These are the activations of a small neural network, seen along a few directions. Each row is one input.
Each table varies a few parts of the input and shows all the possible inputs, shuffled.
Descriptions start from the smaller parts, as in this example, which fits no table here: ring(5) and (point or ring(11) or (values(2) and line(6))).
Shared parts are said once, and a part with two or three values counts as separate values.

Other details of the inputs shift rows strongly along two fixed directions, in all tables alike. That doesn't count.

A family of inputs:
r1: [-12 -17 -10  11  -8   8  -6   4  18 -26  41 -31  15]
r2: [-21 -11  21   3 -17 -15 -19 -42  -2 -20 -13  83   8]
r3: [ 16   1  17 -38  34  -7  24   5   2  15 -66  28   5]
r4: [-17  -1 -22 -17  33  10 -18  -6   3   2 -62  17 -37]
r5: [-27   4  -4 -27  18  28 -36  27  29 -29 -67  89  39]
r6: [ 43  30 -28 -51 -36 -13  -3  48 -35  44 -20 -14 -40]
r7: [ -2 -12  24  17 -29 -33   9 -37 -29  -2  58  10   3]
r8: [-28 -40  13  13  48   5  -9   6  42 -34 -75  67  -4]
r9: [-16   7  23  43 -29  -8 -31 -70  -4 -15  49  29  38]
r10: [-17   0   1 -31  16  21 -13  43  20 -28 -57  84  22]
r11: [ 14  30  24  18  -5  22 -26   0   2  20  23   0  48]
r12: [  1   6 -41   7   3 -25 -13  -1  -3  14  30 -64 -45]
r13: [ 44  21  24   0 -13  -4  23  25 -20  36  58 -39   5]
r14: [ 21  29  18  -5  -2   7  20 -16 -18  24  14 -48   9]
r15: [-41  -1 -13  -3  21  39 -14 -11  11  -1 -68  40 -29]
r16: [-35  -7 -23  15 -22  25 -16  -5  21 -20  35 -23  20]
r17: [ 17 -31  -5  17   4 -20  12   6  15 -21  51 -48  16]
r18: [ 19 -21 -15  -6  38 -24  20   6 -16   7 -32 -22 -40]
r19: [-42  -9  24  73  16  30 -17 -37  38 -19  29 -11  27]
r20: [-16 -19  20  70   4  15  14 -23  13  -9  61 -57  10]
r21: [-15  36  34  29 -14  44   1 -38   4  16   7 -19  43]
r22: [-29  -1 -33   3  -7   4 -11   4  17   3 -21  -6 -45]
r23: [ 16  -6 -40 -48  21 -25  12  27 -27  16 -57 -15 -89]
r24: [  1  31  23  -6   9  18  -6 -25   2   9 -27  -7  23]
r25: [ 28  14   6 -40   5  -9  46  12 -27  28 -20 -25 -28]
r26: [ 41   4  -3   7   0 -26  27  27  -7   2  63 -43  26]
r27: [ 54  22 -14 -39 -20 -25   9  43 -30  44   7 -24 -31]
r28: [  3 -17 -11 -11  22  -3  29   9 -20   7 -31 -21 -53]
r29: [ 10  -2   8  -2  -5   8  23  29   2 -16  19   8  25]
r30: [-15  -4 -25  16  -9   1 -19  -6  17 -22  54 -46  21]
r31: [-47 -47  22   8  18  45  -7   4  55 -56 -42  70  37]
r32: [  0 -18  38  51 -20 -41   1 -58 -19   1  79  -1  41]
r33: [ 21   8 -49 -59 -54 -54  -5  -5 -46   5 -29  32 -77]
r34: [ 23  23 -45 -47 -39 -14   0  54 -36   9   9 -36 -25]
r35: [11  0 45 27 23 18 -2  0 25 16  1 43 63]
Each input here is: line(5) and (point or ring(6)).
Question: The inputs of r20 and r19 match in every part but the line(5) part. If r25 is changed in the same way as r20 into r19, which row does it become?
Answer: r14
Question: Start at r15 and move only the line(5) part, one step at a time. The first step leads to r4. Which rows follow, in order?
Answer: r23, r28, r18
Question: Start at r18 and move only the ring(6) part, one step at a time. The first step leads to r3. Which rows follow, in order?
Answer: r35, r26, r17, r8
Question: Which other rows agree with r22 in the line(5) part? List them by row number.
Answer: r6, r15, r16, r21, r33, r34

A family of inputs:
r36: [  5  -3 -12 -14   4  -6   5  12  -3   1 -12  -6 -18]
r37: [-13  -4   7  10   3  11  -7  -5  13 -10  -4  17  14]
r38: [ -9  -1  13  22   1  10  -4 -15   7  -4  12   3  17]
r39: [ 19   3 -24 -24  -7 -23  11  17 -20  13   0 -32 -38]
r40: [-13  -4   9  11  10  14  -5  -7  12  -6 -10  14  11]
r41: [  0   1   5  20  -8  -1   1 -10   0  -2  36 -22  14]
r42: [ 17   0 -21 -21  -8 -24   7  14 -18   9   4 -22 -31]
r43: [ -1   5   6  25  -5   5   1 -17   0   2  33 -29  13]
r44: [  7  -3 -16 -24   4 -14   1  14  -6   4 -26   5 -26]
r45: [  8   4   5  26 -12  -6   5 -15  -9   5  55 -44  12]
r46: [ 19   0 -24 -26  -1 -23  12  21 -17  12  -8 -25 -39]
r47: [-14  -2  11  17   8  17  -1 -11  12  -7   0   4  15]
r48: [  9   0 -13  -9  -1 -11   4   8  -9   5   6 -23 -18]
r49: [-24  -9  18  11  13  19 -11 -13  20 -15 -26  47  22]
r50: [  2  -1  -8 -13   3  -7  -1   6  -3   2 -16   7 -16]
r51: [  4  -2 -12 -10  -1  -6   1  11  -2   1  -1  -9 -13]
r52: [  8   2  -1 -46   6  -6  -1  24  -2   5 -63  56 -14]
r53: [  0   0   3  20  -2   7   3  -5   3  -3  31 -28  13]
r54: [  5  -4 -17 -22   0 -12   0  16  -3  -1 -17   2 -21]
r55: [-19   1  30  -4  11  28 -12  -4  21  -9 -51  76  34]
r56: [ 13  14  15  13 -11   5   4  -4  -7   8  33 -12  29]
r57: [-20  -7  14   8   7  16  -9 -13  14 -14 -22  37  16]
r58: [  8  14  23  21  -8  10   1 -12  -2   8  34  -8  36]
r59: [ 13  -1 -22 -27  -3 -21   4  17 -13   6 -12  -9 -33]
r60: [  4   5   5  25 -11  -1   4 -18  -7   5  45 -35   9]
r61: [  4  -2 -15 -27   0 -12   1  13  -7   3 -30  11 -29]
r62: [-22  -8  13  12   7  18 -11  -9  20 -16 -16  38  22]
r63: [ -7   1  10  26   1  11  -3 -15   8  -4  24 -13  20]
Question: The inputs of r44 and r63 match in every part but one. If r49 is changed in the same way as r44 into r63, which row does it become?
Answer: r45
Question: Describe the family of inputs behind these rows.
Answer: line(4) and (point or line(6))
Question: Which other rows agree with r41 in the line(4) part? List them by row number.
Answer: r37, r51, r53, r54, r56, r62
Question: Which other rows does r40 become when the line(4) part takes its other values? List them by row number.
Answer: r39, r48, r51

A family of inputs:
r64: [ 17   0  -3  22  -8 -16  11 -12 -16  12  50 -57 -15]
r65: [ 15  16  22  25  -7  -2   1 -17  -4  13  48 -24  37]
r66: [-41 -11  31  28  20  41 -15 -35  32 -19 -39  58  35]
r67: [-17  -9   4  -6  14  12  -2  -3  15  -5 -37  24  -2]
r68: [  4 -19 -32 -56   9 -30   1  35 -10  -7 -73  50 -57]
r69: [ 26   8  -8 -35  -5 -28   2  20 -17  21 -18  13 -23]
r70: [  6   5 -19 -20 -17 -20  -3   4 -16   4   1 -17 -26]
r71: [-20 -19  -2 -28  21   3  -8  -2  15 -16 -82  73 -22]
r72: [  3  -2 -12 -12 -11 -11   0   5  -3  -4  10 -10  -9]
r73: [ -3   3  32  19  12  23 -10 -10  13  -1  10  19  52]
r74: [ 20  -4 -19 -17   2 -24  19  20 -13   7  12 -46 -31]
r75: [-29  -6  26  35  17  36  -3 -15  31 -12  -6  10  40]
r76: [ 22  19  14  11 -18   0  14  -8 -17  13  46 -37  20]
r77: [-16 -18  -2 -13  14  -2  -6   6  12 -21 -41  46  -2]
r78: [ 20  12 -28 -10  -1 -17  10  19 -17  14  17 -58 -26]
r79: [-17  10  18  46   5  27 -10 -31  11  -6  34 -25  36]
r80: [ -2   5  -3 -49   1  -2   5  18  -5  -1 -78  73 -16]
r81: [ 14   6 -32 -30  -1 -19   0  20 -21  15 -20 -16 -49]
r82: [ -8  -2   4  22  -2  14  -2  -7  16 -11  34 -11  29]
r83: [  1   1   2  21 -18  -3  -3 -12  -4   1  50 -26   5]
r84: [ 14   0 -32 -37 -14 -26   0  26 -18  10 -16  -9 -49]
r85: [  2  -1 -10  -9 -14 -16  -2  -4 -12   0  15 -12 -12]
r86: [-22  -8  27  54   1  18  -6 -42  10 -17  42  -1  44]
r87: [-34 -16  14   8  12  31 -19  -2  35 -24 -39  71  28]
r88: [ 10  12 -12  11  -8  -8   2 -17 -18  13  35 -52 -10]
r89: [-10  15  45  52 -11  34   1 -32   8   1  47   1  62]
r90: [  4   4  18  -8   2  20   1   7   1  -2 -12  19  25]
r91: [ 12  -1 -32 -38  -8 -20   0  34 -10   5 -25   0 -42]
r92: [ 34  11  -7 -23  -9 -26   6  21 -22  23  10 -19 -15]
r93: [ 16  16  22  23 -15  12  11  -6 -12  12  50 -30  29]
r94: [  2  -8 -17 -32   9  -7   6  23  -2   8 -42   9 -42]
r95: [ 21  20   8  10 -14 -18   5 -13 -16  19  39 -24  13]
r96: [-19  -3   9  21   4  26 -12  -5  28 -17  -2  16  33]
r97: [ -7  -3 -13 -23  -1  -2 -10  11   6 -10 -30  22 -12]
r98: [ -1  -9  -7   7   5  -5   7   7   3  -9  14 -12   8]
r99: [-33 -16  28  21  24  28 -10 -22  34 -24 -34  49  27]
r100: [-17 -18  -3 -11  16   2  -4  13  14 -17 -42  50  -5]
r101: [ 19   6 -12  10 -13 -17  16  -5 -22  24  48 -69 -27]
r102: [ 29  11 -40 -26  -7 -30  10  28 -29  22   9 -56 -54]
r103: [-18  -7  24  38  14  21  -1 -18  19 -14  15   4  24]
Question: The inputs of r74 and r64 match in every part but one. If r90 is changed in the same way as r74 into r64, which row does it become?
Answer: r89
Question: The inputs of r92 and r95 match in every part but one. If r100 is changed in the same way as r92 into r95, which row does it become?
Answer: r86
Question: Describe the family of inputs behind these rows.
Answer: line(5) and (values(2) or ring(6))
Question: Which other rows agree with r79 in the line(5) part? List them by row number.
Answer: r65, r67, r72, r76, r77, r97, r99

A family of inputs:
r104: [ 20  -5 -26 -40  -8 -48   8  13 -23   2  -8  -6 -48]
r105: [-19   2  23  22  21  30  -6 -16  16  -1 -27  30  20]
r106: [-27   6  27  69   3  43  -4 -43  20  -9  59 -41  55]
r107: [ -6  -4  21  -6  18  15   2   2  10   2 -44  36   8]
r108: [  1  13  37  35 -10  23  -5 -23  12   3  47  -1  53]
r109: [-24   3  24  30  21  38  -9 -12  26  -7  -8  16  44]
r110: [ -1  -7  -5 -21   3   3   2  24   9 -12 -35  36   1]
r111: [ 21  -4 -23  -8 -13 -23   3  16 -15  -1  35 -44 -19]
r112: [-27 -22  10  19  24  22 -13  -5  28 -26 -19  33  25]
r113: [-20 -13  20  14  19  29   1  -1  25 -19 -19  33  28]
r114: [ 11  -5 -13 -48   1 -27   9  16 -16   1 -45  41 -31]
r115: [ 20   1 -26   2 -11 -29  16  -3 -21  18  39 -70 -44]
r116: [ 32  16 -11 -13 -15 -17  15  22 -15  17  30 -42  -2]
r117: [  4   1 -20 -24   5 -10   6   8 -13   7 -38  -6 -47]
r118: [  1  -3 -14   3 -11  -7  -4   6  -3  -2  26 -33 -10]
r119: [-12  -6  28  36   9  18   7 -17  10  -6  13   5  30]
r120: [ 21  16  26  34 -18  -5   8 -29 -20  20  77 -56  34]
r121: [-18 -16 -14 -15  18   8  -7   6  18 -12 -39  24 -18]
r122: [  0   6   1  -4  -9  -1  -2 -19  -7   3  -6   2 -12]
r123: [ 18  -7 -22 -15   2 -31  11  14 -17   5   8 -30 -45]
r124: [-10 -12   1   4  -4  -2 -13  -2  11 -14  -4  32   9]
r125: [ 20  11  -4 -16  -6 -16   0   1 -22  19  -6  -4 -15]
r126: [-11 -11   1 -32   3   2  -5  20   5  -9 -57  76  -2]
r127: [ -6  11   0   8 -15   7  -5  -9  -7   2  20  -7   6]
r128: [ 29  15 -28 -45 -11 -29   3  30 -28  23 -12 -10 -39]
r129: [ -4  12   0  19 -13  10  -4  -6  -1  -2  36 -39  13]
r130: [ -4  -8 -26 -39   0 -29  -1   7  -5  -2 -49  32 -42]
r131: [-23  -6  31  20  22  38  -6  -7  35 -14 -25  40  49]
r132: [-13  -7  -7  -3  -9  -2 -12  -1   5  -6 -11  23  -8]
r133: [ 26  23 -11  17 -16  -8   7   7 -17  18  61 -70   7]
Question: The inputs of r117 and r119 match in every part but one. If r122 is changed in the same way as r117 into r119, which row does it become?
Answer: r114
Question: Describe the family of inputs behind these rows.
Answer: ring(5) and ring(6)
Question: Start at r111 and move only the ring(6) part, one step at a time. The first step leads to r110. Which rows follow, in order?
Answer: r116, r133, r129, r118
Question: Which other rows does r105 become when the ring(5) part takes its other values? List them by row number.
Answer: r109, r125, r128, r133
